These are the activations of a small neural network, seen along a few directions. Each row is one input.
In each table, some parts of the input vary, and every possible input appears once, in random order.
A made-up example of a description, with smaller parts first: values(3) and (point or ring(9) or (line(4) and ring(5))).
Shared parts are said once, and a part with two or three values counts as separate values.
In the rows, 128 means zero.

Other details of the inputs vary at random and push rows far along two fixed directions, the same in every table; ignore that.

Rows:
R1: [179 123 122  48 163 110 134 126 183  84 202]
R2: [ 86 158 110 136 145 124 123  99 113 142 104]
R3: [ 88 151 106 145 132 115 133 106 124 131 115]
R4: [ 97 138  97 134 122  96 142 110 126 127 102]
R5: [ 91 143 118 146 125  97 145 113 129 149 113]
R6: [114 145 133 132 162 127 167 108  81 139  98]
R7: [177 138 139  54 162 155 127 127 174  90 226]
R8: [ 96 143 103 137 121  84 147 114 127 140 106]
R9: [ 91 136 104 124 141 113 120  95 119 137  97]
R10: [ 82 156 118 140 132 100 140 110 116 151 118]
R11: [187  44 171 170  98 177 130 196 104 112  99]
R12: [188  48 171 165 105 152 126 189 116 104 101]
R13: [101 128  98 127 130  85 124 108 122 122  91]
R14: [181 116 146  73 157 120 142  99 156  98 207]
R15: [181 124 149  82 156 133 134 105 147  97 214]
R16: [104 161 120 104 172 140 166 118 100 137 106]
R17: [112 103 118 170 102 110 124 152 115 128  69]
R18: [151 115 116  94 127 110  98 114 152 108 151]
R19: [ 98 129  97 120 131 106 120 101 116 132  91]
R20: [139 147 124 101 139 141  99 105 145 125 164]
R21: [123 133 124 137 125 150 112 124 114 141 102]
R22: [108 138 142 160 113 138 127 143 110 154 110]
R23: [176 136 119  32 166 118 139 115 184  88 217]
R24: [176  97 160 161  84 202  88 181 122 132 122]
R25: [172  75 161 173  70 139 101 197 138 128 115]
R26: [121 142 142 151 110 138 131 145 112 153 114]
R27: [107 132 141 136 156 166 151 145 102 133  99]
R28: [112 136 140 142 162 133 158 109  86 135 107]
R29: [ 97 113 131 127 157 138 160 139 114 131  89]
R30: [ 96 134  95 125 127 101 130 104 120 129  95]
R31: [149 138 126  93 113  95 127 122 161 124 181]
R32: [ 90 141 110 143 128 108 141 109 129 135 109]
R33: [ 91 160 120 151 132 114 138 113 113 151 112]
R34: [ 89 139 106 132 136 113 128 100 123 135 101]
R35: [163  85 151 161  89 191  78 174 126 124 118]
R36: [148 143 131 117 117 127 114 124 157 124 188]
R37: [ 99 169 115 140 133 111 144 111 112 154 112]
R38: [ 89 147 106 138 138 121 121 101 120 134 108]
R39: [145 156 127 103 133 136 114 111 156 118 188]
R40: [139 134 141 113 115 111 127 126 154 136 170]
R41: [162  77 163 167  72 133 107 193 132 131 114]
R42: [179  99 163 171  76 199  99 193 124 132 128]
Description of these inputs: line(6) and (values(2) or line(5)).
Q: Changing only the line(6) part turns R25 into R36. The same change can be made to R18. Which row results?
A: R35
Q: Change only the line(5) part in R19. List by row number the other rows that result.
A: R4, R8, R30, R31
Q: Change only the line(5) part in R5. List by row number the other rows that result.
A: R9, R32, R34, R40
Q: Change only the line(6) part in R15. List by row number the other rows that result.
A: R6, R11, R12, R14, R28

Rows:
R43: [156  74 133 130 135 179 108 159 125  96  85]
R44: [189 142 160  85 123 149 117 109 173 109 240]
R45: [108 151  94  88 151  49 153  69 142 126 143]
R46: [193  85 148 124 106 129 130 171 147 105 162]
R47: [ 57 128  96 181 110 118 119 113  75 154  25]
R48: [ 88 141 127 177 116 151 132 156  99 159  71]
R49: [ 93 138 139 153 145 105 180 136  90 144  81]
R50: [164 119 159 138  97 174 119 165 156 132 172]
R51: [161 146 138 127 118 164  94 126 129 136 165]
R52: [122 157  94  71 142  81 120  94 175 107 198]
R53: [141 107 124 145  97 144  89 172 141 122 125]
R54: [ 97 111 131 138 164 173 148 131  80 138  56]
R55: [157 110 173 154 111 149 131 169 115 136 127]
R56: [ 67 183  75  82 177  27 152  22 143 128 141]
Q: Changing only one part turns R46 into R49. The same change can be made to R52. Which row results?
A: R50
Q: Describe the family of inputs behind these rows.
A: values(2) and (point or line(6))
